A small network was shown many inputs. Here are its activations along a few directions, one row for each input.
In each table, some parts of the input vary, and every possible input appears once, in random order.
Descriptions start from the smaller parts, as in this example, which fits no table here: one of 3 separate values, together with either a single point or one of 9 places around a ring or (one of 4 places along a line, together with one of 8 places around a ring).
Shared parts are said once, and a part with two or three values counts as separate values.

Other details of the inputs vary at random and push rows far along three fixed directions, the same in every table; ignore that.

Table:
R1: [-17  46 -22 -38  47 -14  41  13  22  44 -13]
R2: [  -5  -24    4   79  -47  -22   20   28    7 -109  -39]
R3: [  6 -12   1 -43  77 -17 -27 -23 -20  60  27]
R4: [ 35 -34  21 -26  15  -2 -39 -31 -33  -1  47]
R5: [ 34  24  14   0  -5  -3  30  -1 -28 -44  37]
R6: [-11  42 -10 -70  24   7   7  -9  29  84  21]
R7: [-20  94   0 -64   9  -2  56   5  23  69   0]
R8: [-22  85 -20 -41  36  -1  43  22  52  47 -35]
R9: [ 39   6  27   9 -15 -17  10  -9 -52 -66  38]
R10: [  1 -16 -12 -59  90 -16 -42 -28  -3  91  38]
R11: [  4  65  -3  -7  22 -37  32  43 -10 -27  14]
R12: [-11 -49  13  66 -33  -6  -4  15   4 -75 -45]
R13: [ 10  -7  -1 -55  51  26 -32 -28   5  88  56]
R14: [-25 -97 -14 -19 -23  46 -73 -28  36  61 -28]
R15: [-33 -90 -15  13 -22  69 -60 -25  29  62 -28]
R16: [-44  18 -38   0 -12  24  40  41  84  66 -85]
R17: [ 13  93  12   2 -27 -21  81  19 -25 -56  13]
R18: [ 37  28  16  32  10 -40  22  12 -38 -41   9]
R19: [ 26 -31  27 -46  26  -6 -49 -39 -33  37  47]
R20: [-23 -89  -9  -3 -17  38 -73 -34  20  52  -8]
R21: [-44  -8 -27  31 -27  26   3  21  53  -5 -86]
R22: [ -5  39  -5 -69  31  23  15  -8  25  83  18]
R23: [ 10 -11  10 -49  46  32 -28 -29  -6  80  44]
R24: [-14 117  -1 -11  15 -33  75  55  -3 -16  -9]
R25: [  6  70   2 -36  -6 -21  48   8   5   2  21]
R26: [ 27 -16   9 -31  33   8 -31 -29 -21  32  62]
R27: [-22 -82 -19 -11 -13  48 -63 -25  32  59 -10]
R28: [ -3 -41  -7  50 -25   5  -4  20  14 -18 -52]
R29: [ 26  46  36  28  16 -52  36  10 -41 -75  20]
R30: [-65  24 -42  24 -61  59  57  32  78  30 -68]
R31: [-10  -9 -19  98 -72 -13  41  43  17 -88 -69]
R32: [  0  85  -2 -11 -14  -7  68  15   0 -12  16]
R33: [  -9 -111   -1   51  -50   47  -63  -26   -9  -21  -19]
R34: [ 31  58  21   6 -30 -28  54  11 -41 -78  24]
R35: [ -7 103  -2 -29  -9   6  89  26  12   5  -1]
R36: [-26  52 -24 -26  44 -20  38   9  19  50  -7]
R37: [-24 -78 -17 -22  -8  43 -65 -26  35  68  -9]
R38: [ 55 -15  33   5 -17 -35 -10 -19 -61 -80  49]
R39: [-37 -32 -22  49 -89  24   9  12  32 -40 -58]
R40: [ 37  32  17   9  38 -45 -15 -13 -41 -45  36]
R41: [ 36 -10  17  10  46 -47 -17 -22 -72 -40  44]
R42: [-16  93  -5 -42   4  12  65  11  17  46   1]
R43: [-57 -47 -34  23 -51  63  -8   3  63  44 -56]
R44: [  8 -12  -4 -36  65  -7 -61 -25   8  55  18]
R45: [-51   9 -33  44 -57  14  41  68  53 -44 -90]
R46: [ 43 -25  26  23  33 -33 -58 -30 -60 -52  31]
R47: [-36 -43  -9  58 -46  11  11  28  48 -50 -78]
R48: [ 21 -15  18 -12  -4 -19 -27 -28 -30  -4  40]
R49: [-12 -84 -21  22   2  16 -59  -2  36  49 -37]
R50: [ 38 -39  41  27  36 -47 -47 -26 -52 -50  50]
R51: [ 41 -16  27  21  31 -51 -45   0 -72 -61  58]
R52: [-14  64   0 -47  52 -14  19  32   7  52   4]
R53: [ 53 -32  38   8  -4 -28 -43 -38 -80 -57  62]
R54: [  27 -106   18   58  -43   24  -56  -25  -46  -74   13]
R55: [  0  -7 -10  58 -71  27  45  25   8 -84 -29]
Description of these inputs: one of 5 places around a ring, together with either one of 5 separate values or one of 6 places along a line.
Changing only the place on the ring of 5 turns R35 into R22. The same change can be made to R54. Which row results?
> R5
Changing only the place on the ring of 5 turns R50 into R12. The same change can be made to R48. Which row results?
> R19
Which other rows does R44 become when the choice among 5 separate values takes its other values? List them by row number.
> R2, R10, R11, R49
List by row number the other rows that have the place on the ring of 5 in common with R33.
> R7, R15, R17, R18, R24, R29, R41, R42, R46, R53
Which other rows does R34 become when the place on the ring of 5 takes its other values? List them by row number.
> R6, R14, R39, R53
Which other rows does R25 become when the place on the line of 6 takes its other values? List them by row number.
> R6, R13, R26, R27, R37

Table:
R56: [-24 -32  -9  31 -58   9   1  12  50 -31 -89]
R57: [ 29   2  21 -32  76 -14  -6 -32 -30  37  52]
R58: [ 55 -18   4 -25  66 -16 -33 -15 -35  38  78]
R59: [-34 -26  -2 -16  22  41 -36  -5  42  98 -39]
R60: [ -3  84  -4 -27  19 -36  57   0   0   7  -6]
R61: [-27  48 -22 -41 -64  55  59  10  35  27  -4]
R62: [ -6  89  17 -33  20 -44  59  12  11  18   5]
R63: [-27 -22  -7  16 -94  64  25 -17  35   4 -34]
R64: [-24 -54 -28  95 -70  30  -7  28  15 -97 -56]
R65: [  7 -90  15  28 -22 -21 -68  -7 -24 -53  13]
R66: [ 41 -25  11   0  21 -43 -51 -24 -62 -52  58]
R67: [-14 -50 -19 -10  32  34 -24 -15  47 111 -20]
R68: [-11  88   6 -23  24 -27  54  10 -16  19  -1]
R69: [  5  86   4  -2   2 -13  62  51 -12 -40   2]
R70: [ 48 -40  17  -6  54 -18 -36 -19 -54 -29  72]
R71: [ 19 -76  14  53   6  10 -62 -37 -31 -36   6]
R72: [   7   60    0   48  -43  -37   53   42  -42 -110    2]
R73: [-39 -26 -18 -56  12  25 -46   5  72  90 -39]
What is each input in this table made of?
> one of 2 separate values, together with either a single point or one of 8 places along a line
Changing only the choice among 2 separate values turns R60 into R66. The same change can be made to R63. Which row results?
> R61
Which other rows does R56 become when the place on the line of 8 takes its other values? List them by row number.
> R57, R59, R60, R62, R67, R68, R71

Table:
R74: [-16   8 -16  11  11   5  10   4  40  22 -19]
R75: [-10  73  -6 -89  46 -16  24 -10  30  75  20]
R76: [ -3 -16   4 -10 -10   7 -27 -21 -24   9  26]
R77: [ -3 -57  -1  31 -30  23 -36 -19 -25 -16  11]
R78: [  7  43  -6 -68  79  -5  12 -23  13  81  44]
R79: [ 11 -30   8 -35  14  -2 -24 -16   1  36  13]
R80: [-11 -17  -4 -23 -21  13  -7  -2  34  11 -29]
R81: [ 23 -46  16  31 -10  14 -24  -7 -13 -18  11]
R82: [-22  99 -24  13 -37 -17 122  49  30 -39 -35]
R83: [  9 -20  -3   7  33   3 -33 -13  -1  16  -4]
R84: [-29   4 -21   0 -32  -2  29  12  31  -1 -34]
R85: [  9 -34   2   6  21  -4 -42 -11 -14  24  -1]
R86: [-17  16  -6  -8   4  33  20   9  48  44 -17]
R87: [-11  -1 -15  45 -39  -6  13  22   3 -45 -52]
R88: [-19   5 -50 -21  11  18 -11  67  30   8   7]
R89: [-38  -5   0   3 -12   1 -13  10  21 -10 -44]
R90: [  8 -28   8  14 -15 -21 -37 -13  -1 -34  -1]
R91: [  1 -13  12 -39   5  14 -40 -24  -2  29  17]
R92: [ 10 -36  21  -7 -17   7 -44 -15   3  -5   6]
R93: [  6 -44   6  14 -11  -8 -59 -14  -9 -26 -20]
R94: [-20  -2   0   2  33   8  -6   6   5  29 -16]
R95: [ -4   3   3  29 -56   3  23  15 -11 -57 -16]
R96: [ 49  47  17  24  25 -39  24   7 -53 -57  28]
R97: [ -4  76  11 -17  31 -35  48  21 -21 -10   8]
R98: [  2 -21  -7 -23  23  23  -4  -8  23  56  -6]
R99: [-12 -22 -11  -3   7  -4 -24  -8  20  39 -11]
R100: [ -6 -33 -14  10 -19  -4  -4  -7   1 -14 -13]
R101: [  2 -43  -8  -1   7  26 -12 -11  25  18 -14]
R102: [ 24  28  32 -25  68 -39  -7  -8 -53   9  56]
R103: [-24 -17 -12  20 -28  -7  -4   9  29   1 -33]
R104: [ 52  -2  23   3  52 -37 -24 -24 -46  -8  63]
R105: [-17   7 -16 -28  -5  15  24   9  36  45 -29]
R106: [-18 -11  -3 -12 -27  21 -28 -18   4   2  -1]
R107: [  2 -51  -3  23 -10  30 -38 -25 -21   0  15]
R108: [ 24  82  13 -61  64   0  35  -8 -18  64  57]
R109: [-15  -5   2  25 -55  10  20  22  23 -25 -32]
R110: [-45  -1  -4  -6   2   2  -2  15  24  29 -40]
R111: [-17  91 -26   0 -11  -6 104  36  34  -9 -28]
R112: [ 44  13  21  42  -3 -51  15   3 -49 -79  38]
R113: [-17  19  -8  11 -31  22  36  18  12  -1 -20]
R114: [  5 -38   2  27 -38  13 -14  -5 -21 -37  -6]
R115: [ 39  16  22 -21  25 -21 -18 -32 -71 -13  77]
R116: [-18   4  -5  18 -44  17  26  22  29  -5 -35]
R117: [-19  -4 -16  21 -21  34   7  -6  10  -7  -9]
R118: [ 11 -24  16 -15  15  11 -25 -10   0  45  23]
R119: [ 42  43  22  27  -7 -57  23  12 -58 -90  20]
R120: [  30   38   26   39   21  -40   33   12  -54 -100   26]
R121: [ -1 -34  -4 -14   4  16  -8  -4  17  38  -8]
R122: [  8 -59   3  31 -13  30 -34 -19 -12 -25   4]
What is each input in this table made of?
> either a single point or (one of 6 places along a line, together with one of 8 places along a line)

Table:
R123: [-11 -42 -20   7 -39  50 -23 -11  18 -22   2]
R124: [-12  61  25  12  15 -31  43  24  -6 -39 -22]
R125: [-32  -3 -18 -32 -21  -6  17  22  52  30 -40]
R126: [-63  19 -26 -22 -45  24   1  11  68  10 -53]
R127: [ -7   3 -30  28   3   0  41  24  -5 -34   7]
R128: [ -8 -44 -41  40 -33  18   2  15  32  -5 -21]
R129: [ -9  -4  -9 -43  68 -36 -27 -16  -1  44  26]
R130: [-13  77  11 -13  41 -46  52  16 -16  18  -2]
R131: [-16 -87  -2  35 -45  47 -18   0  15  28 -30]
R132: [  4 -46 -11  13  22 -10 -45  16 -47 -23  17]
R133: [ 17  54   3  -1 -35 -29  25  21 -65 -72  45]
R134: [-23  62 -16  27   3   4  75  11  30 -20 -56]
R135: [ -6 -46  -2  68 -32  43 -17   2  28  -5 -39]
R136: [ 19  61   3  -4  12 -46  23  21   8 -45   9]
R137: [ 13  42 -10 -14  31 -22  35 -19  14  48   0]
R138: [  3  29 -17 -34  77  19   6   1  13  48  34]
R139: [-19  -4 -26  18 -49  49  53  42  63 -24 -45]
R140: [-20   9 -12   1 -44  28 -19  18   0 -33 -11]
R141: [  7  -9  28  26  -2 -17 -30  -3  -3 -14 -15]
R142: [ -1 -38 -15 -51  21  31  -6  -5  32  82  27]
R143: [  0  68  -2   2 -34   8  91  17  35 -28 -50]
R144: [  29   25   30   78  -70    8   77   39  -18 -124  -18]
R145: [  2 -39 -23  46 -37  -5 -28  32 -11 -39 -21]
R146: [ -5 -45 -11  -4 -24  12 -24  30  -4  10 -12]
R147: [-23  69 -29 -66  37 -31  33  16  60  89  -9]
R148: [ -4  65  -5  27  22  -5  69  20 -19  -4   5]
R149: [ 30 -31  28 -15  -3 -24 -27  -3   1 -46  20]
R150: [ 15 -33  -4  22  -5   6 -57  20 -13 -23  -6]
R151: [ 40 -74  13 -15  15  -9 -47 -50 -35  28  24]
R152: [-12  13  -1 -91  39 -20 -43 -38   0  79  53]
R153: [ 48  17  26  -4   1 -17  -2  27 -51 -66  34]
R154: [  3 -82  21  66  12  31 -54 -21 -24 -24   4]
R155: [-11 -14 -16 -16  26  23 -22 -31  53  80 -37]
R156: [-18  50  -6 -10  16  13  41  12  33  89   1]
R157: [-20 -69 -19  39  10  12 -27 -31   6  18 -39]
R158: [ 28 -40  -7  -7 -10   3 -28 -30 -46 -28  65]
R159: [ 34   1  31 -27  30  -5 -28 -50 -71  30  93]
R160: [ 30 -19  38   0  13  20 -46 -46 -55  -5  63]
R161: [-23 -31  13   2 -41 -10 -31 -29 -16  -3 -15]
R162: [ 37  79  28 -40  31 -24  29 -44 -45 -16  57]
R163: [-23  32 -21 -26  47  13 -10  33   3  33 -11]
R164: [-70  18  -3 -41 -24  42 -10  -7  65  86 -66]
R165: [ 23 -64  21   2  55 -30 -82 -28 -33 -33  38]
R166: [-35 -75  -6  19 -21   6 -53 -11  37  61 -59]
R167: [ 49  60  66 -61  52 -42   9 -11 -37  14  51]
R168: [  4  24  -2  29 -57 -15  48 -24 -31 -69  -9]
R169: [ 18 -38  33  22 -41 -31   1   2 -30 -53 -14]
R170: [ 31  41  -8   8  12  -1  32  19  14 -26  27]
Changing only one part turns R135 into R156. The same change can be made to R141. Which row results?
> R166
What is each input in this table made of?
> one of 2 separate values, together with one of 4 places along a line, together with one of 6 places around a ring
A walk changes only the place on the line of 4. It starts at R158 and steps to R142. List the rest of the walk in order.
> R128, R127
Which other rows does R164 become when the place on the line of 4 takes its other values? List them by row number.
> R124, R141, R167
